Input:
[[ 26.0  47.5 -47.7  -9.2 -11.8]
 [-44.0 -21.8 -39.3 -68.0  38.8]
 [-66.9 -28.4  23.5 -36.1 -82.7]]
Output: -68.0

Input:
[[ 40.1  30.1  81.3 -35.3 -10.8 -67.3 -69.3]
 [ 56.1  -9.4   0.4 -12.4   5.8 -15.0  65.1]]
Output: -15.0

Input:
[[ 30.3  16.5 -61.5  -0.4  -0.8 -19.5]
 [ -9.1  58.8  -6.0 -52.6   6.7  50.4]]
Output: 6.7

Input:
[[ 29.6  21.4 -12.9  39.5 -52.5  -9.4 -34.0]
 [ 32.1  74.1  63.8 -29.4  22.7  12.8  49.4]]
Output: 12.8

Input:
[[ 11.4  69.8  -6.0   7.9  -8.6 -11.1]
 [ 43.6 -48.3   5.6  14.1 -55.2  -2.5]]
Output: -55.2

Input:
[[-12.7  -2.5  -4.2  -0.8]
 [ -2.8  -5.1 -61.3  -1.2]]
Output: -61.3

Input:
[[-75.7 -30.1  -6.8  50.4]
 [-20.2  19.4 -67.2  27.2]
 [-69.2 -22.0 -16.7  45.8]]
Output: -67.2
---
[[ 258  216  194 -338 -230  363  357]
 [-381  920 -566  541  -43 -171  158]] ==> 541

[[82 38 49 47 75 17]
 [85 33 62 52 64 21]
 [62 46 19 40 51 62]] ==> 19

[-751 -823 -143  592   82 -612] ==> -143

[65 91 19 88 90] ==> 91

[71 63 11 97 82 76  9] ==> 97

[[36 38 52 49 64]
 [47 53 52 75 51]
 [49 92 79 10 54]] ==> 92
---
Q:
[[-77.0 -21.9 -13.8  10.0 -70.0 -37.6]
 [ -1.2 -67.6 -12.5  -2.4 -71.3  22.8]
 [ 27.2   4.0  51.1  18.0 -37.5   4.4]]
A: 4.0

Q:
[[  3.3 -33.0 -38.2   7.9 -15.0  10.7  -1.4]
 [ 26.2 -13.7 -23.8  48.1  -1.0  13.6  -0.1]
 [ 30.8 -17.4 -46.1 -68.2  23.2  31.1   2.1]]
A: -17.4

Q:
[[ 12.1  17.8   1.7 -21.5 -13.7 -41.8]
 [ 11.8  17.9   2.7 -20.0 -13.4 -41.7]
 [ 10.7  14.0 -26.4 -66.1 -36.2 -50.1]]
A: 14.0

Q:
[[ 10.0  64.1  13.1 -64.0]
 [ -2.1  -2.2  -0.2   0.9]
 [ -2.2  -2.9 -47.1  -3.5]]
A: -2.9

Q:
[[ 38.3  46.2  -0.7  29.4 -53.0 -13.2]
 [-68.5  16.3  16.6 -21.1 -26.1 -33.0]
 [-31.5 -43.2  10.1  -6.6 -58.2  31.7]]
A: -43.2

Q:
[[  2.5  48.0  64.6  -2.6  24.6]
 [-28.8  -3.6   8.5 -16.6 -24.4]
 [-11.3 -15.5 -18.9 -11.3  -8.6]]
A: -15.5

Q:
[[ 57.0  18.1   6.6 -33.9  12.9]
 [ 74.2  12.8 -18.5  24.4 -45.4]
 [  5.8  29.4 -44.4  56.2 -30.0]]
A: 29.4
---
[[-42.5  -3.8   1.7   2.4  22.2]
 [-73.8 -21.3   1.7   2.4  52.7]] yields -42.5, 52.7

[[ 18.8  19.9 -36.1  22.1  46.7 -66.9]
 [ 31.3  29.9 -33.4  25.4 -22.0  49.8]] yields 18.8, 49.8

[-82.2  50.1  48.1 -39.6  39.9] yields -82.2, 39.9

[ 27.2  75.9 -48.2  15.4  29.5 -12.1] yields 27.2, -12.1

[[-62.5 -62.5 -45.7  33.6]
 [ 31.9  66.0 -33.8 -33.0]] yields -62.5, -33.0

[-35.8  62.9  44.0  30.3  11.7] yields -35.8, 11.7

[[ -5.0 -19.1  25.0  36.5]
 [-48.0  13.8 -18.4 -74.0]
 [ -5.0  13.8 -59.0  -1.3]] yields -5.0, -1.3

[[-31.9  78.4   5.9   6.5]
 [ 51.7  72.2  41.0  24.3]] yields -31.9, 24.3

[ 45.8 -39.4  58.9  -6.8  26.8 -86.8 -28.2] yields 45.8, -28.2

[[  8.9  -7.2  17.4  -9.6 -27.5]
 [  8.9  -7.2  17.4  -9.6 -27.5]
 [  8.9   1.2  23.0  -9.6 -74.3]] yields 8.9, -74.3
---
array([[25.0, -5.7,  1.0, -0.5, 67.4, -0.7],
       [16.8, -5.7,  1.0, -0.3, 67.0, -0.7]]): 25.0, -0.7

array([[-21.1, -77.9, -34.0,  24.5],
       [ 16.6, -86.9,   8.4,  -5.7],
       [ 47.4, -30.9, -28.0, -12.2]]): -21.1, -12.2

array([[  0.0, -38.8,  -1.5,  30.1,   9.7],
       [ -5.8,  68.0, -32.2,   2.5,  13.2],
       [  2.1,   0.4,   9.4, -25.4, -13.3]]): 0.0, -13.3

array([ 17.1,  77.5, -13.5, -26.4, -35.1,  24.6,  34.8]): 17.1, 34.8

array([ 69.4, -52.7,  29.7,  14.7]): 69.4, 14.7

array([-17.1,  -9.0, -86.3, -84.6, -12.8,  45.6]): -17.1, 45.6

array([[ 15.6, -17.3,  -7.3, -15.2,  -4.8, -13.4,   8.3],
       [ 15.1,  81.9,  55.7,  12.8, -17.0,  83.0, -15.1]]): 15.6, -15.1
